grid =
122	141	129	137	140	119	126	131	130	127	106	133	130	124
121	142	135	141	138	125	121	135	128	131	110	128	128	123
117	135	126	129	141	119	127	131	131	125	110	133	131	125
131	129	125	131	132	123	131	124	129	124	122	129	130	128
117	139	132	137	141	122	122	134	129	127	108	128	130	126
121	138	136	141	134	130	119	135	128	128	113	123	129	130
123	130	124	125	136	121	130	128	130	126	120	133	130	125
Indices start at 0.
Give the entry in the top-left corner.
Answer: 122
The entry in row 2 and column 0 is 117
The entry at row 0, column 1 is 141
Give the entry in row 2 and column 1.
Answer: 135
The bottom-left entry: 123
Give the entry at row 1, column 0.
Answer: 121
Give the top-right entry.
Answer: 124
The entry at row 1, column 2 is 135
The entry just right of the smallest entry -> 133
The bottom-right entry is 125
The entry in row 0 and column 2 is 129
Give the bottom entry of the column that holds the smallest entry.
Answer: 120

B =
array([[126, 118, 122, 125, 129, 124, 124, 133, 127, 124, 130, 125, 119,
        134],
       [134, 123, 125, 122, 129, 132, 115, 138, 127, 134, 133, 125, 115,
        136],
       [121, 118, 122, 117, 130, 115, 131, 125, 130, 107, 128, 130, 122,
        130],
       [128, 128, 128, 127, 128, 127, 128, 127, 128, 127, 128, 128, 128,
        128],
       [125, 120, 124, 125, 127, 120, 130, 124, 129, 114, 128, 129, 124,
        130]])
The second largest entry -> 136
Read off the entry just right of the smallest entry.
Answer: 128
The 5th entry in reading order: 129
Read off the first entry in reading order.
Answer: 126
The 3rd entry in reading order is 122
The entry just right of 119 is 134
Read off the second entry in reading order.
Answer: 118
The fourth entry in reading order: 125
Read off the entry just right of the largest entry.
Answer: 127
Read off the 2nd smallest entry.
Answer: 114
The entry just left of the smallest entry: 130
Read off the minimum.
Answer: 107
Read off the maximum.
Answer: 138
